Each row below is a small network's average activation on inputs in which a field has the value named, seen along a few directions.
Values that are neighbours, or in one group, have similar rows; names and order tell nothing.
In the rows, zero is written as 500.
Random noise pushes rows far along 11 fixed directions. That doesn't count. These rows show it; they differ only by the noise:
[712 626 702 128 371 579 736 445 627 410 340 654 473 473 597 560 323 437
 540 601 464 513 465]
[453 614 386 349 804 527 309 408 513 276 351 525 545 570 349 566  21 260
 729 573 623 637 703]
[472 489 521 639 594 460 509 487 436 499 455 582 440 655 593 326 587 560
 611 487 582 433 377]
[413 480 341 594 301 713 503  95 964 676 649 572 218 411 617 463 402 535
 506 741 271 770 134]
[455 493 588 706 558 477 354 542 392 668 554 480 455 567 370 352 557 616
 375 772 586 428 527]
[555 689 474 284 336 611 331 308 740 571 279 925 491 535 635 171 256 606
 556 716 431 424 358]
[575 430 450 634 576 614 480 465 205 500 404 483 556 498 593 416 530 569
 515 317 696 301 579]
[707 709 444 417 387 606 477 256 651 194 447 370 545 599 485 547 320 461
 499 644 704 647 372]
[592 511 700 313 441 322 526 738 495 421 543 445 677 338 317 730 549 431
 199 517 347 390 693]
[325 510 394 787 590 415 294 311 609 517 481 617 589 447 371 534 501 458
 623 471 428 534 526]
[445 614 501 786 423 456 517 304 348 246 420 518 642 575 538 658 839 581
 398 462 466 461 270]
[922 394 603 488 460 351 470 668 613 584 781 195 655 338 233 510 559 342
 365 486 633 455 705]
[640 563 621 482 249 688 656 265 487 536 360 603 561 311 565 649 520 583
 415 515 482 421 503]


ROTEK, 13 values:
giz: [648 644 725 425 377 197 704 431 886 407 556 528 598 466 282 713 594 345
 782 433 531 700 633]
divuv: [606 384 361 407 431 625 404 446 592 736 584 524 573 231 409 560 505 363
 366 587 250 526 492]
lini: [345 448 629 617 705 383 758 689 506 437 557 266 285 811 557 506 448 572
 594 533 689 612 414]
piro: [445 481 569 449 479 368 541 639 697 438 636 412 468 513 411 626 520 513
 574 433 534 629 625]
rusup: [444 375 550 408 517 488 666 511 294 704 579 537 547 352 537 674 614 255
 512 433 177 621 484]
dov: [562 463 494 550 422 494 508 623 732 708 624 400 392 475 518 345 513 548
 467 460 551 453 441]
nabi: [591 497 668 486 663 504 269 697  72 714 502 648 629 475 292 343 586 516
 521 838 522 348 778]
dak: [345 551 621 648 348 601 551 408 297 660 450 684 481 575 569 496 822 669
 475 692 287 499 350]
dofom: [486 524 382 462 458 382 309 435 815 574 613 503 506 476 425 319 431 382
 788 448 405 626 403]
rov: [476 619 391 356 460 505 478 486 792 507 587 514 386 557 505 411 475 451
 457 748 401 702 277]
vil: [401 401 624 521 554 548 718 635 299 663 514 408 343 445 386 646 497 480
 427 711 467 533 708]
paba: [674 468 586 256 244 501 716 689 440 467 416 479 611 302 587 652 543 618
 326 191 629 314 722]
gub: [509 334 457 621 713 549 445 526 313 620 679 337 367 533 455 512 581 388
 402 596 402 612 420]
The values of ROTEK form a line.
A walk along ROTEK starts at gub and steps to its neighbour lini. Put giz, dov, nabi, paba in the order it reaches them.
Answer: dov, paba, giz, nabi
Name the neighbours of rov, in listed order.
Answer: divuv, vil
Name the neighbours of rusup, in listed order.
Answer: dofom

SAKIN, 13 values:
giru: [767 667 660 396 345 619 504 504 362 517 430 515 571 515 463 419 612 624
 236 864 634 382 472]
nonem: [404 313 518 533 682 551 597 525 463 710 498 468 329 413 560 453 280 511
 624 366 565 454 718]
mef: [454 436 366 647 404 699 672 222 530 589 490 474 468 262 550 773 575 415
 604 371 366 619 474]
siki: [381 460 367 898 647 705 447 176 283 632 381 578 511 378 429 663 449 498
 655 438 618 508 654]
vol: [590 402 594 482 578 473 585 565 610 505 587 188 592 315 279 752 260 313
 654 302 665 576 838]
sene: [624 578 555 670 464 523 517 252 366 521 415 632 625 507 498 503 648 459
 788 443 622 496 506]
zubav: [611 309 347 446 579 527 442 472 699 612 709 470 417 317 487 535 464 289
 487 392 292 604 467]
rim: [535 496 391 484 447 546 608 469 642 425 577 312 413 564 565 476 420 466
 584 417 620 639 452]
diza: [599 405 694 483 353 534 755 512 651 725 575 565 293 573 694 328 591 660
 733 420 630 462 450]
feto: [466 547 567 531 580 327 660 558 689 370 473 460 531 575 403 628 456 403
 752 443 625 637 571]
vutu: [669 421 358 592 514 439 303 393 709 608 599 476 616 436 409 319 400 357
 669 366 532 552 482]
nit: [581 417 408 639 565 435 358 462 513 648 751 422 466 503 310 386 645 356
 560 683 435 639 418]
vizu: [285 535 437 643 596 511 258 389 680 506 456 435 457 519 352 474 183 537
 575 601 611 598 631]
The values of SAKIN form a line.
Name the neighbours of rim, in listed order.
Answer: mef, nit
Name the neighbours of zubav, in listed order.
Answer: nonem, siki
Name the neighbours of vutu, in listed order.
Answer: vol, vizu
Name the neighbours of diza, in listed order.
Answer: sene
